These are the activations of a small neural network, seen along a few directions. Each row is one input.
Each table varies a few parts of the input and shows all the possible inputs, shuffled.
Descriptions start from the smaller parts, as in this example, which fits no table here: one of 6 places along a line, together with either a single point or one of 11 places around a ring or (one of 3 separate values, together with one of 8 places around a ring).
Shared parts are said once, and a part with two or three values counts as separate values.

Other details of the inputs shift rows strongly along three fixed directions, in all tables alike. That doesn't count.

Table:
x1: [-250, 64, 602, -189, 192, -423, -141, -134, 321, -343, -252, 104]
x2: [397, -139, 209, -53, -59, -39, -378, -170, 180, 300, 39, 337]
x3: [95, -256, 211, 74, 227, -137, -397, -207, 61, -138, -55, 274]
x4: [-89, -444, -170, 149, -163, 278, -139, -51, 12, -526, -585, 13]
x5: [50, 229, 239, -1, 33, -273, 169, -13, 7, -46, -61, 202]
x6: [454, 519, -84, -301, -415, -135, 127, 13, -100, 343, 335, 123]
x7: [334, -534, 141, 176, -219, 176, -220, -310, 395, 29, 247, 276]
x8: [406, 71, -503, 55, -411, 183, 331, 233, -635, 398, 110, -230]
x9: [-101, 277, -74, 312, 401, -80, 513, 342, -347, -153, 123, -136]
x10: [15, -203, -96, -148, 48, 293, -310, -213, 176, 5, -236, 117]
x11: [621, -318, -206, 51, -438, 235, -218, -388, 570, -27, 281, 6]
x12: [-379, 132, 29, -394, 359, -304, -146, 194, -92, -425, -346, 101]
x13: [187, -243, -240, 314, -66, 288, 252, -119, -437, 534, 18, -187]
x14: [-136, -71, 362, -419, 337, -654, -378, 22, 277, -252, -250, 358]
x15: [-195, 201, 604, -503, 365, -770, -364, 249, 43, -197, -99, 144]
x16: [-113, 114, -24, -73, 187, 75, -29, 82, -175, -293, 366, 73]
x17: [263, 432, 153, -80, 196, -297, 208, 295, 74, 216, 345, 115]
x18: [-151, -104, 261, -83, 340, -268, -65, -88, 58, -80, 353, 155]
x19: [42, -371, 396, 62, 20, 16, -192, -200, 754, -258, -206, -44]
x20: [-242, 441, 118, -266, 334, -73, 11, 356, -223, -246, 332, 175]
x21: [-246, -337, 64, 292, 362, -85, 125, -243, 264, -490, -152, -94]
x22: [478, -17, -147, -59, -497, 40, -62, -366, 135, 38, 195, 62]
x23: [-191, -170, -379, 546, -373, 376, -320, -91, 5, 394, -198, -143]
x24: [242, 288, -89, -435, -146, 108, 54, 144, 32, 516, 553, 120]
x25: [-436, -1, -150, 467, -326, -57, -233, -223, 316, -192, -340, -51]
x26: [-115, -380, 125, -188, -138, 14, -385, -97, 222, -446, -461, -101]
x27: [138, 124, 229, -334, -284, -102, -196, -212, 322, -81, -11, -46]
x28: [-281, -282, 69, 432, 155, 466, 281, 125, -122, -251, -200, 60]
x29: [456, 29, -53, -239, -194, -477, 92, 55, -294, 677, 334, -4]
x30: [71, 313, -219, -116, -116, -131, 311, -139, -339, 112, 244, -181]
x31: [-394, 273, -28, 127, 535, -2, 592, 384, -153, -134, -176, -141]
x32: [130, 471, 71, -592, 232, -379, -135, 123, 408, 0, 375, 145]
x33: [408, -525, -195, 314, -392, 152, 105, -76, -131, 199, -204, -22]
x34: [-290, 29, -79, 165, 120, 411, 306, 207, 31, -370, -258, -451]
x35: [531, -338, -74, -79, -416, 389, -499, -386, 328, 207, -11, 200]
x36: [99, 378, 158, -422, 55, -46, -246, 183, -209, 305, 175, -76]
x37: [-341, 254, 43, -73, 141, 363, 293, 404, -361, -31, 131, -291]
x38: [276, 394, -391, 127, -175, 378, 535, 358, -279, 237, 236, -277]
x39: [-271, 171, 73, -136, 523, -181, -353, 35, -284, -516, -25, 149]
x40: [157, 60, 16, -331, -242, -79, -139, -320, 386, -33, -42, 165]
x41: [253, 324, -87, -408, 80, -253, -243, -66, -301, 428, 498, 14]
x42: [158, 98, -90, 81, -247, 96, 518, -11, -105, 474, -108, -35]
x43: [-449, -233, -62, 48, 298, 165, -8, -142, -56, -527, 75, -74]
x44: [115, -479, -365, 75, -332, 182, -11, -253, -156, -41, -210, -216]
x45: [7, 279, 251, -257, 261, -589, -52, 363, -249, -11, -31, 238]
x46: [-459, 69, -333, 519, -246, 336, 43, 232, -80, 274, 100, -202]
x47: [-340, 112, 31, 82, 331, 222, 470, 342, -282, 147, 31, -7]
x48: [-387, -463, 250, 362, 88, 524, 166, 38, 80, -242, -329, -165]
x49: [-94, 152, -433, 191, 99, 239, 542, 100, -333, -57, 149, -426]
x50: [573, 53, 48, 17, -391, -206, 122, -236, 55, 419, 296, 173]
x51: [-485, 218, -224, 217, -78, -347, -242, 313, -182, 35, -233, -117]
x52: [309, -470, 292, 2, -229, 217, -418, -294, 378, 286, -188, 59]
x53: [-531, 275, -363, 603, -10, 123, 152, 287, 35, -31, -100, -341]
x54: [-314, -403, -33, 460, 40, 106, 364, -366, -63, -385, -446, -124]
x55: [12, -64, 145, -140, 242, -61, -164, -62, 65, 251, -130, 224]
Each input here is: one of 5 places around a ring, together with either a single point or (one of 2 separate values, together with one of 5 places along a line).
Changing only the place on the ring of 5 turns x2 into x5. The same change can be made to x41. Which row results? -> x30
Changing only the place on the ring of 5 turns x27 into x36. The same change can be made to x54. Which row results? -> x13
Change only the choice among 2 separate values in x21. List by row number the other rows that result. -> x49
List by row number the other rows that have the place on the ring of 5 in common with x15. -> x4, x8, x12, x14, x26, x29, x33, x44, x45, x51
A walk changes only the place on the ring of 5. It starts at x16 and steps to x11. List the rest of the walk in order. -> x22, x8, x39
Change only the choice among 2 separate values in x48. List by row number the other rows that result. -> x37

Table:
x56: [-217, 137, -45, 266, 87, 75, 254, 291, -423, 196, -77, -112]
x57: [-101, 453, 196, -281, 211, -433, -207, 284, -182, -108, 125, 178]
x58: [-213, 236, -346, 253, 179, 93, 620, 245, -491, -42, -19, -308]
x59: [-174, -49, 372, -98, 287, -425, -584, -165, 302, -290, -38, 256]
x60: [12, 327, -157, -166, 137, -39, 156, 67, -139, 183, 252, -19]
x61: [-471, 171, -82, -22, 401, -132, -30, 69, -237, -280, -234, 13]
x62: [242, -203, -124, -102, -427, 97, -152, -68, 43, 372, 131, -83]
x63: [203, -532, -124, 291, -388, 381, -213, -219, 367, -131, -436, 84]
x64: [127, 74, 207, -89, 109, -197, -76, 50, 276, 138, 251, 200]
x65: [530, -375, -34, 117, -288, 291, 173, -168, -100, 521, 118, 35]
x66: [-418, 346, 105, -102, 304, -175, 18, 200, -255, -120, -164, 36]
x67: [124, 76, 1, -220, -128, -6, 13, 51, 42, 193, 346, -74]
x68: [303, 124, -125, -61, -290, 247, 299, 174, -110, 517, 305, -238]
x69: [5, -35, 100, -68, 25, 86, -183, -273, 310, -119, 7, 49]
x70: [-26, -36, 134, -21, -16, -310, -125, -57, 230, -117, -214, 112]
x71: [122, 177, 175, -178, 22, -124, -146, 42, 184, -143, 200, 168]
x72: [189, -523, -128, 314, -390, 417, -301, -342, 283, -164, -355, -6]
x73: [-645, -190, -67, 240, 220, 213, 18, -69, -161, -524, -513, -52]
x74: [277, 57, -173, -20, -323, 139, 179, 251, -153, 624, 58, -177]
x75: [-53, -77, 381, -427, 362, -313, -315, -259, 201, -344, -90, 349]
x76: [189, 197, 252, -376, 197, -498, 69, -6, -156, 12, 152, 155]
x77: [534, -1, -130, -114, -488, 173, -31, -101, 147, 343, 436, 91]
x78: [129, -406, 60, 68, 2, 8, -331, -355, 506, -158, 100, 175]
x79: [46, -770, -85, 314, -460, 536, -221, -333, 374, -83, -481, -162]
x80: [-143, 133, -239, 272, -62, 512, 562, 138, -346, 177, -93, -256]
x81: [226, 61, 263, -505, 178, -328, -114, 55, -56, 117, 221, 105]
x82: [448, -126, 261, -372, -25, -205, -336, -204, 204, -75, 135, 330]
x83: [-108, 41, -59, 302, 140, 241, 287, 102, -202, 40, 49, -168]
x84: [-83, -409, 1, 289, -85, 279, -27, -221, 214, -171, -18, 35]
x85: [51, 154, -116, -1, -223, -172, 149, 56, -247, 252, 99, -78]
x86: [136, 261, 159, -376, 4, -364, -313, 93, -9, 270, 258, -6]
x87: [62, 95, 213, -273, 91, -180, -208, -124, 446, -34, 101, 236]
x88: [-126, 211, 41, 97, 172, -149, 132, 326, -240, 227, -6, 43]
x89: [-22, 93, -40, -57, -79, -74, -142, 89, -152, -85, 40, 102]
x90: [198, -11, -131, 174, -228, 140, 386, 40, 71, 215, -12, -133]
x91: [-544, 175, -115, 238, 318, 166, 336, 290, -407, -173, -471, -124]
x92: [-579, -240, -146, 200, 355, 115, -9, 89, -205, -555, -478, -218]
x93: [251, -132, -208, 239, -499, 187, 229, -58, -76, 397, -117, -174]
x94: [212, 242, 81, -166, -131, -392, -149, -49, 4, 249, 165, 8]
x95: [198, 98, 187, -209, 35, -168, -216, 21, 366, -162, 135, 244]
x96: [-317, 17, 36, 186, 301, 171, 34, 58, -65, -607, -210, -55]
x97: [-199, 80, 149, -213, 153, -119, -169, -152, 207, -256, 109, 164]
x98: [338, 84, -170, -19, -284, 275, 370, 221, -69, 559, 228, -222]
x99: [-355, -395, 43, 399, 144, 229, 44, -298, 244, -701, -471, -152]
x100: [-125, 271, -205, 3, 180, -116, 53, 267, -403, -84, -8, -21]
x101: [282, 339, 101, -232, -132, -301, 121, 55, 81, 307, 380, 20]
x102: [127, -70, -60, 259, -143, 299, 261, 40, -33, 296, 141, -85]
x103: [-356, 47, -48, 51, 438, -7, -14, 82, -53, -683, -146, 45]
x104: [-31, -285, -87, 204, -216, 176, 132, -224, 157, -192, -75, -78]
x105: [-102, 73, -190, 249, -93, 139, 264, 226, -465, 348, 80, -121]
x106: [-381, 168, -166, 26, 412, 72, 312, 288, -352, -273, -27, -267]
x107: [130, 170, 216, -341, 83, -226, -236, -8, 225, 39, 314, -5]
x108: [99, -174, -262, 261, -128, 171, 64, -9, -162, 313, 6, -68]
x109: [-138, 370, 65, -259, 298, -675, -135, 93, -121, -123, 110, 88]
x110: [136, -520, 65, 55, -317, 197, -551, -591, 587, -107, -298, 142]
Changing only one part turns x73 into x62. The same change can be made to x69. Which row results? -> x107
Changing only one part turns x92 into x61. The same change can be made to x86. Which row results? -> x110
Describe the family of inputs behind these rows. -> one of 5 separate values, together with either a single point or (one of 2 separate values, together with one of 5 places along a line)
List by row number the other rows that have the choice among 5 separate values in common with x102. -> x56, x59, x64, x65, x78, x83, x84, x88, x105, x108
Change only the choice among 2 separate values in x60. List by row number the other rows that result. -> x61
Change only the place on the line of 5 in x90. List by row number the other rows that result. -> x58, x99, x101, x104
Change only the choice among 2 separate values in x90. List by row number the other rows that result. -> x70
